Here are a small network's activations along a few directions, averaged over the inputs that share one value of a field.
Values that are neighbours, or in one group, have similar rows; names and order tell nothing.
(in the rows, 500 means zero)
Random noise pushes rows far along 20 fixed directions. That doesn't count. These rows show it; they differ only by the noise:
[386 444 669 437 386 650 585 636 433 390 388 386 356 499 571 375 487 644
 657 634 502 641 559 424 497 518 508 249 511 585 331]
[465 610 444 657 447 540 408 583 517 604 464 739 428 623 472 576 468 546
 398 657 610 422 313 616 411 499 424 610 558 544 495]
[526 464 334 569 395 495 512 428 425 545 522 506 484 698 479 500 567 353
 493 513 523 533 478 481 619 567 437 659 407 477 616]
[447 554 695 285 405 632 514 438 637 636 557 324 486 301 620 489 324 456
 393 435 489 514 436 353 263 534 708 434 425 515 621]
[585 532 332 626 354 412 414 563 274 554 538 418 578 506 692 541 581 325
 673 369 578 536 526 585 578 450 665 481 507 490 425]
[684 309 371 602 502 425 677 532 537 582 382 743 537 546 456 506 377 677
 607 665 451 485 603 620 531 500 449 416 581 571 380]
[595 547 266 484 477 336 391 427 407 422 362 478 605 497 701 624 491 326
 436 651 456 393 362 497 362 558 494 403 509 454 439]
[531 352 568 518 429 288 575 438 517 465 514 342 526 462 657 527 701 516
 827 445 339 611 422 330 530 395 530 546 435 351 549]
[610 485 481 421 597 314 478 411 687 445 279 512 420 560 508 642 682 395
 577 364 526 564 449 564 554 699 596 587 498 419 445]
[592 531 202 404 307 678 301 552 347 361 441 292 523 470 734 536 551 443
 571 524 765 572 630 691 436 528 592 484 473 550 426]
[452 534 562 582 543 444 498 557 262 607 574 466 544 684 311 356 589 374
 381 422 472 402 397 561 497 518 545 455 470 431 684]
[395 345 607 488 451 351 500 412 519 533 402 399 409 416 527 334 666 647
 678 677 438 426 462 601 569 669 641 717 356 553 522]
[340 643 708 562 608 629 456 683 481 613 514 446 497 576 405 443 485 352
 244 591 631 573 263 592 360 398 437 729 557 371 484]
[773 546 529 412 522 379 758 382 521 648 413 512 620 638 540 555 305 289
 320 561 408 512 331 284 447 498 515 477 508 452 709]
[381 598 612 468 632 434 598 422 305 288 690 365 414 386 391 402 530 559
 651 151 476 293 430 566 661 496 701 400 527 627 250]
[688 494 559 690 569 708 712 520 534 462 641 471 573 491 377 462 417 578
 561 216 519 489 566 505 634 533 584 334 552 706 454]
[637 391 244 881 186 572 758 451 496 726 226 649 528 608 695 562 487 530
 655 676 491 562 262 672 636 591 601 482 412 688 270]
[354 419 559 745 497 681 480 625 478 547 502 381 604 513 508 487 526 409
 544 403 540 606 400 650 373 458 577 478 435 459 392]
[651 635 387 456 473 550 514 483 568 402 482 456 534 458 598 670 650 570
 533 371 605 545 307 547 449 325 436 531 565 389 482]
[582 637 535 351 369 360 495 374 471 358 292 300 443 565 736 549 677 189
 556 370 641 725 410 311 646 545 549 541 442 413 512]
[497 537 468 552 463 501 377 608 641 640 634 533 456 293 507 562 716 423
 431 551 519 559 497 474 336 507 295 662 627 369 545]
[379 453 557 448 552 497 524 422 552 464 498 458 526 659 368 557 643 522
 472 378 381 497 270 448 340 419 420 460 372 267 731]


Field Ginav:
h5: [569 365 538 452 486 529 428 403 431 290 694 277 684 580 516 366 440 610
 585 342 666 585 543 475 463 129 484 669 397 381 714]
h15: [552 584 626 399 516 500 599 436 377 338 409 454 472 706 476 491 373 677
 592 495 757 427 319 672 382 347 679 634 448 637 651]
h12: [746 463 360 713 289 433 456 584 476 560 585 474 402 700 616 533 650 312
 634 456 658 722 431 392 534 457 445 646 654 500 444]
h3: [602 425 463 682 334 601 681 529 578 798 609 601 404 535 347 409 601 689
 489 353 373 554 355 481 669 403 533 345 595 505 372]
h1: [484 405 286 446 408 568 526 324 499 242 625 528 344 542 472 523 470 563
 633 621 469 420 776 329 631 751 293 567 407 749 577]
h7: [163 662 486 412 484 803 398 539 428 503 566 463 548 386 611 530 388 498
 392 512 446 531 577 464 623 387 471 489 352 460 464]
h10: [546 631 665 453 617 592 439 595 668 649 328 451 580 480 550 599 438 449
 448 252 579 657 574 633 682 478 837 522 491 470 435]
h4: [574 581 273 336 239 616 484 349 423 668 616 520 461 618 353 447 494 289
 177 214 640 533 568 440 511 479 454 345 456 429 696]
h8: [578 639 630 423 544 557 453 480 692 484 296 465 527 560 585 622 586 619
 492 559 362 522 536 374 691 667 601 444 383 550 753]
h14: [484 503 663 426 629 437 407 632 510 488 357 468 604 350 593 452 567 572
 528 591 387 561 698 492 613 514 514 388 495 424 514]
h13: [549 568 510 489 588 635 377 503 640 319 286 491 620 418 695 686 362 442
 490 551 638 563 588 505 338 608 532 399 473 623 507]
h9: [446 539 373 481 531 504 309 471 415 445 531 343 636 527 577 580 472 245
 373 487 487 445 529 516 354 579 541 519 400 424 579]
h11: [710 582 437 314 407 554 562 438 578 744 462 396 601 601 544 518 512 507
 362 371 429 628 544 443 818 375 667 573 389 350 721]
h6: [470 406 335 476 386 263 571 259 496 482 444 620 403 448 456 496 614 333
 558 324 630 540 524 538 506 501 444 590 497 493 420]
h2: [399 557 407 854 411 563 338 439 538 591 616 567 451 567 396 503 623 215
 398 140 606 554 468 520 659 619 557 527 488 596 412]
The values of Ginav form 5 separate groups.
List the group mates of h8, in the order listed. -> h15, h11
List the group mates of h9, in the order listed. -> h1, h4
List the group mates of h14, in the order listed. -> h5, h12
List the group mates of h7, in the order listed. -> h3, h13

Field Susu:
d15: [276 609 498 282 615 479 428 293 636 192 429 463 359 503 483 749 643 415
 506 422 542 422 328 440 224 642 375 597 394 454 649]
d3: [690 431 415 710 409 501 410 462 629 637 778 407 547 686 467 562 552 465
 500 393 498 524 301 409 401 363 517 767 524 421 683]
d13: [405 575 403 406 579 674 679 624 456 662 543 375 362 593 460 640 662 544
 604 631 310 500 461 588 760 614 518 847 436 464 491]
d4: [322 445 273 537 269 400 597 400 308 731 543 664 282 616 284 338 766 322
 380 518 466 494 427 549 661 627 284 619 448 389 494]
d1: [725 409 431 498 367 406 558 560 618 859 586 528 328 493 401 474 692 538
 475 405 329 492 376 462 474 630 628 378 658 414 453]
d14: [527 459 530 440 336 397 601 480 549 688 431 643 385 346 513 469 668 721
 661 574 618 526 426 658 381 403 513 672 515 486 625]
d6: [465 561 464 384 410 314 595 303 500 436 273 571 334 480 550 438 563 450
 517 563 630 509 468 589 780 645 519 742 443 564 310]
d8: [522 439 511 604 307 434 417 396 527 460 367 524 393 640 518 365 605 619
 593 430 595 559 473 489 761 537 634 428 444 625 402]
d2: [644 572 416 579 384 472 746 324 489 496 539 602 486 302 438 441 610 517
 483 490 688 415 479 591 513 538 332 681 531 699 587]
d7: [659  97 672 469 523 247 599 499 593 352 478 429 231 675 330 293 534 596
 774 680 539 567 595 413 353 705 499 585 627 615 427]
d9: [618 508 527 396 526 661 644 496 582 435 535 301 467 395 476 460 447 400
 394 453 481 567 599 425 440 663 515 344 569 601 401]
d12: [569 361 308 397 323 578 414 469 566 520 485 407 430 567 558 415 562 498
 410 667 491 642 535 387 545 484 355 517 478 373 452]
d11: [471 734 659 289 778 602 331 487 605 330 593 412 492 506 556 541 281 590
 360 616 423 376 558 315 743 536 567 709 490 574 550]
d10: [757 402 448 640 794 111 560 412 381 443 461 491 696 611 363 393 681 497
 528 515 395 345 381 655 696 452 523 696 568 407 538]
d5: [674 475 690 567 679 801 546 617 600 434 450 198 654 382 391 329 477 494
 377 341 639 555 652 693 502 717 700 431 494 665 477]
The values of Susu form 5 separate groups.
List the group mates of d15, in the order listed. -> d13, d8
List the group mates of d9, in the order listed. -> d3, d2
List the group mates of d5, in the order listed. -> d6, d7
List the group mates of d14, in the order listed. -> d11, d10
